These are the activations of a small network on made-up records, seen along a few directions, one row for each record.
Here are examples, each followed by its value of one field, Y.
Records without Y are marked missing.
Other fields move the rows too, some of them a lot.
Random noise pushes rows far along 8 fixed directions. That doesn't count. These rows show it; they differ only by the noise:
[ -14  201 -356  -67   59  111    8  211 -403   -5 -196  322 -290  -34
  303   19  523 -243 -246 -139   12 -188   77]
[  18  -95   33  161  -79  210  189  208  -80  -74 -170   64 -113 -108
 -104 -321   42  160   81  187   40 -171  -24]
[ -91   75 -296  134  -36  102   93  -22 -308  -40    4  246 -291  -17
  213  -28  628 -122 -103 -201  142 -344  306]
[ 154 -195 -129  134  -18  -62  209  252  -41   50  144  202  479  120
  -91  136   -4   18 -203  239  -91  117 -214]
[-403 -233  270  320   98 -282   62 -241  102  -34  245 -328  615  135
 -372  511 -548  461   41   45 -119  333  202]
[-367  213   33 -289  232  277 -210    5 -159 -171 -527 -307 -582 -463
  220 -173  -80  391 -191 -221   40   -4   71]
[ 159  422   44  -39  181 -278  -39   52   55 -120 -310  -13   29   81
   83  122  206 -238   21 -129 -161  -41  173]
[ 104   68  140  340   59 -347  207 -345  382 -179   59 -159  351  116
 -104   98  399  175  158 -148   78 -253  483]
[ 387 -239  -76   31    1  -58  248  242  234  -20  161   37  505   -8
  -97  -37  -50   80 -242  285  -82   97 -341]
[ 543  264 -421 -115   34 -238   72  209 -125  -18  224  273  -49  176
  243  175  525 -853 -236 -126 -183 -170  -10]

[-311  243  400  126   89 -230 -135 -239   67 -128 -182 -354  -88   30
 -209  101 -332  145  346 -136  -79   43  372]  y13
[-506  209  190 -318   83   54 -499  -73 -329   15   54 -379 -543 -222
   41   68 -705  -74  -40 -247 -116  396  -93]  y2
[-224   26   72  137 -322  340 -103  110 -508  233  -73  540 -498  170
  -35 -271   99 -198  436   41  144 -179   80]  y10
[-109 -108  242   57 -101  -54  -88 -187   58  176   99  182  281  219
 -140  172 -178  185  236   16   51  147   53]  y10
[-115  373  286   59  -69 -370 -229 -149  217   26  129   -9  331   97
   -6  -39  -59  -45   -7  -95   11  390 -134]  y16
[ -68  -50 -207  -27 -196  -35 -168 -167 -224  194  626  299   14  138
  170   82  232 -243 -208 -205  171   95  -70]  y15
[ 246  427  326 -328 -228 -238 -454  -25  362  304  134  458  451  203
  214 -231  -47 -134 -123   36   91  624 -670]  y14
[-354 -340 -133  449  -17  103  347  327 -391   28  -20  104  341  132
 -303  195 -152  187   -5  369 -106   28   12]  y19
[  48  159  -77  -35  -51  -51  -76  193 -114   60   56  111  -55   46
   50  -62   -3 -357  -88   44  -79  142 -222]  y8
[-149 -240 -176  -83  321    9  128  -67  225 -101 -241 -313  323 -202
  108  282    4  594 -382    1  -32   70   20]  y14
[-172  235  217  160  126 -109   -6   82  -99 -156 -378 -262 -248   -9
 -195  -57 -190  -30  343    0 -144 -123  278]  y13
[ 205  -80 -255 -341    4  153  -99   79    6  197   -9  414  162  -40
  351   24  328   97 -374  -14  167  108 -364]  y4
[-528  425   -4  162   17 -238 -235  107 -425  170 -188  426  270  268
  136  280  207  -72 -132 -103  -11  361   -7]  y16
[-198   66 -170   -1  318   -1   58   81 -210  -46 -565  -20  -44   40
  101  394  199  144   -6  -89 -102 -177  323]  y12
[ 126  131 -218   -1  306   55  233  380  -13 -181 -695 -104 -105 -167
  107 -118  342   39 -129  117 -112 -259   17]  y8
[ 695 -222  -40 -174 -180   17  121  361  129  148  321  192  248  223
 -183   24 -437 -564   74  418 -266  141 -507]  y12
[-148  -59   92 -109  -84    0 -195 -332  135   31  419 -143   28 -131
   76    9 -158  210 -169 -189  126  202  -50]  y3
[   6   72 -192  179  -16   26  144  -74   20  -78  -84   84 -142  -61
  157 -212  668    5  -60 -110  192 -343  207]  y18
[   0 -608  -50  -70 -194  528  164   94   28  131  154  118   57 -207
  -41 -252 -260  520 -148  326  197   39 -402]  y1
[-131 -423 -442  171 -225  269  183  202 -507  177  506  320 -147  126
  -37  113   75 -326 -133  148   16  -84  -87]  y14
[ 222 -174   80 -365  -55  319  -78  290   97  -56   75 -288 -253 -377
  -68 -400 -648   77 -197  228  -94  267 -591]  y3
[ 360 -172  235 -146 -119 -227 -111 -144  316  171  574  -70  401  251
 -251  295 -655 -287  154  126 -186  356 -248]  y17
[-577  180  -65  -97  218   44 -238    9 -494  -52 -181 -336 -515  -96
    2  401 -476 -189  -46 -197 -237  195  185]  y8
[-435  433  201 -251 -193   37 -612 -161 -484  322   42  442 -412  261
  188  219 -245 -376  202 -272   24  363   -4]  y12
[ 388  -29    8  186  261 -471  313  -37  494 -242  -21 -325  638  109
 -178  278  137   32  -33   60 -193 -119  181]  y6
[-171  -86 -104 -375  132  400 -153   15 -252  -56 -252 -221 -694 -310
  129   29 -288   63  -27 -123  -27  -57   53]  y4
[ 268   58 -128 -137 -121  227  -13  201 -260  103 -109  331 -434  114
   53 -111   69 -451  232   43  -39 -231   -2]  y17
[ 135  302  262 -118   64 -251 -194  194   21   25 -124  -70   72  124
  -99  -17 -387 -308  154   77 -226  262 -213]  y2
[ 175   46  237  -81  102    5   93  199  317 -228 -209 -537 -146 -273
 -221 -341 -482   23   83  214 -195   51 -213]  y16
[  75 -358 -165  334   56 -105  365  432 -178   75   33  191  676  257
 -277  232 -102   83  -93  429 -182   76 -190]  y15
[ 129 -460 -319  166   92  151  439  436 -247 -161   71 -254  -62 -106
 -275   99 -303 -136  -82  336 -277 -225  -12]  y13
[ 418 -194   20 -277 -128   82  -43 -208  505   74  358  -23  128 -143
  159 -248   69  130 -189  -14  208   58 -367]  y1
[-462 -240 -412   96  351  148  185  326 -501 -113 -333 -150   20 -176
   30  413  -25  327 -400   52 -155  -25   87]  y6
[ 322 -227 -361  -12  -29  187  252   86  -32   77  -52  439  111   82
  204   36  610   -6 -112   64  152 -357   73]  y4
[ -94 -129    9  514   -1 -291  321   77   37  -54  143  -40  582  240
 -314  195   62   40   84  201  -90    4  140]  y19
[ 117   65  -74 -423  225  -39 -176 -255  227  -62    0 -345 -165 -159
  228  294 -137  -41 -191 -264 -104   59   59]  y1
[ 200  427  309  199  243 -402  120  -41  449 -161 -787   52  509  128
   50 -145  596  379  206  -14   74 -219  292]  y2
[ 135  674  452  -23 -119 -419 -340 -157  164    6  -47  134   54  290
  -27  -46  -64 -453  363 -149  -97  205   65]  y6
[   7 -343 -155   25   82  186  175  248 -156 -103  154 -460 -377 -207
 -242  -42 -471 -179   44  166 -209 -112  -85]  missing
[ 199    0  -43 -440 -134  118 -305  187  -53  170  377   75  -88 -136
  144 -230 -369 -220 -343   55  -16  426 -692]  y15
[  88 -281 -208 -199  -97  403   15  159 -114  202  -69  427   -7  -91
  199 -174  193  283 -208  118  223  -41 -310]  y17
[-380  155  141  -34  111   28 -156   60 -178  -14 -263 -160 -137  -67
  -56   89 -353  100   24   22 -120  228  -11]  y18
[-420  -70   41  159   52  -96  -61 -192   31  101   10  152  567    8
   97  165  233  703 -296  -96  244  241   -9]  y3
[-226 -112  -37  -39   47  177  -13  148  -22   31 -154  -26   70 -212
   58 -175  -44  403 -264  128   96  177 -304]  y18
[ 367 -281 -137   17  -21   63  256  218   62  128  -83  402  432  208
  -46  102  184   46   14  257  -21 -114 -120]  y10
[-192  359   72  228   95 -212   12   38 -191 -129 -223 -135 -198  145
 -131  108   48 -335  290  -96 -164 -121  364]  y19

Which value of Y does each new row have?
[ -60 -284  236   30 -343  -98 -189 -726  593  236  819  128  584   42
  110  -87  197  565 -152 -213  520  272 -151]  y1
[  54 -336 -523   58  191  306  400   73  -58 -226 -147 -249 -302 -350
  166  -58  508  155 -331  -18   79 -524  236]  y8
[  48   27 -108 -128  369   56  120  236 -109 -162 -617 -292 -244  -75
  -35  290 -189  -41   83   54 -295 -191  191]  y12
[-336  -43   39 -301   20  255 -302 -404   28   12   91 -300 -526 -308
  217  -32 -157  289  -79 -347  181   35   90]  y1
[ -43 -167  159  105 -268  132  -49  -18 -149  212  209  289  -12  208
 -181  -39 -224  -63  326  121   52   52  -49]  y10
[-139  345 -159   27  -64  -56 -155  100 -384   94  -19  300 -312  167
  168   43  270 -519   23 -132  -55   -9   60]  y18
[-637   21  -74    2  155  136 -182 -139 -474  -51 -124 -252 -489 -173
   83  192 -117  170  -45 -288   30  -43  341]  y2
[-414 -198 -284  330   55 -183  108 -111 -472  125  290  268  394  373
  -51  679  201    7 -104 -116  -18    5  392]  y15
[ 220   53 -138   89   18 -113   98  124 -180   36    9  140 -128  269
  -75  235  102 -556  268   11 -178 -220  215]  y4
[ 324 -346 -268   42   51  213  351  103  127  -43 -150  120   67  -83
   58 -108  435  205  -46  145  131 -406   44]  y4
[-337  233  243 -419 -226  310 -557 -222   20  191   52  237 -284 -346
  383 -563   37  498 -296 -253  439  388 -462]  y3
[  51 -163 -260  367  118 -323  355  139  -63 -103  277 -168  438  191
 -228  407   55 -269  -88  124 -240  -36  140]  y19
[ 227 -148  -81    2 -113  -43   65    0  226   23  297   85  320  -79
   65 -200  196  129 -268   65  150   48 -266]  y13
[-235 -293  -15  334  118  -98  250 -123   69 -105   95 -328  261   19
 -255  268 -138  264   45   73  -41  -48  249]  y8
[ -14  -30   30  -21 -177  130  -53 -223  -44  -40  278  -50 -404  -81
   42 -242  113  -80   90 -167  164 -183  173]  y15
[ 168 -252 -194  -97    9  228  132  -95  183 -110  107 -147 -165 -304
  159 -340  305  299 -224  -67  216 -285  -18]  y15
